A small network was shown many inputs. Here are its activations along a few directions, one row for each input.
In each table, some parts of the input vary, and every possible input appears once, in random order.
A made-up example of a description, with smaller parts first: line(6) and (point or line(11) or (values(3) and ring(5))).
Shared parts are said once, and a part with two or three values counts as separate values.
In the rows, zero is written as 128.

Rows:
x1: [151  72 138  87 111 126 119 111  49  87  76 142]
x2: [115 189  91 134  98 142 153 118 134 147 128 104]
x3: [109 165 133 136 156 141 104 135 136 158 171 139]
x4: [115 193 114 133 151 145 129 139 136 128 152 111]
x5: [139  40 147 111 116 146 121 178 124  66  82 143]
x6: [154  53 135 116 130  95 119 116  71  81  68 132]
x7: [147  51 141  92 108 169 119 167 115  72  85 150]
x8: [140 135 144 156 130 100 125 120 164 184 157 148]
x9: [156  73 133 108 124 129 111 136  47  81  73 150]
x10: [138 155 147 127 109 130 124 115 141 188 166 157]
x11: [105 149 136 127 148 122 121  92 154 161 175 122]
x12: [112 176 117 125 144 126 146  96 154 131 156  94]
x13: [117 169  89 163 118 112 153 123 156 143 120  94]
x14: [136 144 147 166 132 110 119 151 147 178 160 159]
x15: [108 182 120 152 161 123 132 150 145 124 149 105]
x16: [112 178  92 172 121 122 148 153 140 137 122 105]
x17: [142  50 146  72  94 166 127 143 117  78  88 142]
x18: [117 172  89 145 104 125 162 100 148 144 130  94]
x19: [106 145 136 145 163 109 113 115 161 159 165 122]
x20: [140 138 144 139 115 113 133  97 156 185 167 148]
x21: [120 189  86 154 112 144 145 143 132 141 126 112]
x22: [102 154 139 154 166 119 107 146 145 153 168 133]
x23: [144  33 143  83 101 149 136 125 132  75  90 132]
x24: [149  62 139 126 133 106 113 147  55  76  70 143]
x25: [144  30 143 100 113 135 127 148 140  72  79 133]
x26: [153  55 135  98 117 109 128  93  63  84  78 132]
x27: [112 173 117 143 158 113 138 119 161 129 146  94]
x28: [143 155 141 147 123 132 116 140 139 183 164 165]
x29: [110 193 119 113 138 143 137 115 138 134 155 104]
x30: [104 165 139 116 143 139 112 110 139 163 174 132]
Question: The inputs of x16 and x2 match in every part but one. If x22 is changed in the same way as x16 into x2, which row does it become?
Answer: x30
Question: Describe the family of inputs behind these rows.
Answer: ring(5) and (values(2) or line(4))
Question: A walk changes only the ring(5) part. It starts at x15 and steps to x27. List the rest of the walk in order.
Answer: x12, x29, x4
Question: Change only the line(4) part in x20. List by row number the other rows that result.
Answer: x11, x12, x18
Question: Change only the values(2) part in x5. List by row number the other rows that result.
Answer: x24

Rows:
x31: [144 124 118 109 100 189 149 133 181 124 164 114]
x32: [162  64 103 109  47 144 169 144 106  70  44 118]
x33: [165 110 141 123 125 150 111  91 128 182 176 163]
x34: [136  60 171  89 170 111  97 135  57  54 107 136]
x35: [ 83 163  91 140 104 140 179 103 134 122 130  66]
x36: [153  63 100 143  97 139 129 181  87  75  34 141]
x37: [116 161 111 111 107 122 101  79  93 174 154 158]
x38: [136 167 179 147 143 129 117 151 118 136 152 162]
x39: [121  91 184 148 139 100  87 161 168 155 160 147]
x40: [145  46 159  64 148 118 103  66  60  89 100 142]
x41: [181  50 126 123  72 105 129 102  53 129  55 167]
x42: [138  91 155 114 130 108 135 101 154 185 161 180]
x43: [145 154 167 122 121 135 124  83 121 172 145 168]
x44: [110 104 129 135 154 142 134 180 189 132 139 153]
x45: [173  64 137 148  94  99 123 171  50  93  62 161]
x46: [139 190 137 134 154  96 122 154  90 155 136 116]
x47: [120 189  99 129 157 137 128 164 127 137 107  95]
x48: [125  60 137  49 123 156 142 108 113  31  89  93]
x49: [101  90 146 143 141 141  93 171 205 137 132 127]
x50: [132 178  80 145 120 104 174  89 168  97 119  67]
x51: [109 175 124 137 130 116  96 148  91 139 161 152]
x52: [ 88 174  86 132 131 156 101 158 128 121 133 132]
x53: [152 164 103 159 145  65 135  47 114 156 130 116]
x54: [130 105 166 139 152 101 128 169 152 150 167 174]
x55: [148 176 125 109 132 102 128  85  93 190 129 122]
x56: [136 123 115 143 149 184 110 170 162 129 154 137]
x57: [ 94 163 125 180 151  95 134 130  78 145 147 108]
x58: [124 167 144 108  95 174 162 124 173 112 135 120]
x59: [129  77 172 122 116 106  93  92 171 190 153 153]
x60: [116  59 133  84 172 152 103 145  94  36  79 116]
x61: [109  91 150 108  92 145 132 134 224 132 142 104]
x62: [156 124 152 148 147 144 104 160 125 147 182 157]
x63: [101 149 113 154 128 101 139  61  81 180 141 115]
x64: [144 178 115 184 167  59 130 116 112 121 137 110]
x65: [ 98 174  90  97  83 161 141 121 147 116 143 109]
x66: [118 167 142 142 146 169 123 162 156 118 122 141]
x67: [117 105 132 101 105 147 174 142 207 126 150 131]
x68: [127 189 102  95 107 142 166 126 146 131 119  74]
x69: [124 177  77 179 169 100 135 126 149 103 109  89]
x70: [ 73 162  87 175 153 135 139 140 115 127 119  88]
Question: The inputs of x64 and x69 match in every part but one. If x38 is changed in the same way as x64 into x69, which row does it become?
Answer: x66
Question: Describe the family of inputs behind these rows.
Answer: line(4) and (values(2) or line(8))
Question: List by row number the other rows that have the line(4) part in common with x67.
Answer: x31, x32, x35, x48, x50, x58, x61, x65, x68

Rows:
x71: [109 182 102 147 143 152 146 133 203 139 166  98]
x72: [ 87 173 107 128 110 152 146 115 184 160 165 102]
x73: [122 204 100 167 129 109 144  92 111 174 161 118]
x74: [133 133 202 150 160 112  79 126 184 247 237 205]
x75: [142  82 124 124 113 149 128 193 112  69  71 134]
x76: [120  48 129  84  91 158 134 130 123  80  86 125]
x77: [ 91 212 117 170 169 107 133 147 142 140 162  96]
x78: [166   9 225 106 139 117  66 142 123 165 159 229]
x79: [139  93 117 118 146 118 104 131  58  84  74 129]
x80: [124  87 138 125 149 114 121 163  81  60  84 119]
x81: [120 198 119 112 118 140 152  92 158 157 165 105]
x82: [156  78 122 122 110 115 131 108  50  95  82 141]
x83: [106 219  95 162 165 111 116 115 118 164 153 107]
x84: [154  73 141  68  99 146 140 108  98  77  86 128]
x85: [143  56 124 103 123 158 134 149 142  59  87 121]
x86: [159  62 130 103  94 106 139  99  91 102  69 130]
x87: [108 207 103 169 132 142 140 177 173 149 149 111]
x88: [125 187 109 147 114  99 151  83 152 182 148 107]
Question: Describe the family of inputs behind these rows.
Answer: values(2) and (point or ring(8))
Question: The inputs of x75 and x87 match in every part but the values(2) part. If x82 is changed in the same way as x75 into x87, which row does it become?
Answer: x73
Question: Change only the values(2) part in x86. List by row number the other rows that result.
Answer: x88

Rows:
x89: [ 97 237 111 148 148 139 132 120 159 179 190 110]
x90: [125 105 111 123 126 142 131 150 120  84  93 114]
x91: [125 105 117 107 108 144 145 134 131  89  97 109]
x92: [143 114 114 110 111 132 145 113 109  96  94 113]
x93: [112 220 106 177 127 119 142 128 175 199 178 119]
x94: [134  84 148 123 134 137 108 149 133 123 128 154]
x95: [ 99 204 118 161 159 109 134 107 180 178 186 103]
x96: [151  94 151 110 119 127 121 113 122 135 130 152]
x97: [136 116 120 128 132 122 133 145  96  85  91 117]
x98: [145  96 158 127 140 116 109 144 109 125 125 156]
x99: [128 113 109 122 118 121 133 115  87 102  92 115]
x100: [133  85 154 107 116 140 122 133 144 128 132 148]
x101: [136  93 147 121 126 116 109 114 101 141 126 154]
Question: Describe the family of inputs behind these rows.
Answer: values(3) or (values(2) and ring(5))
Question: What sort of input is x93?
Answer: values(3)
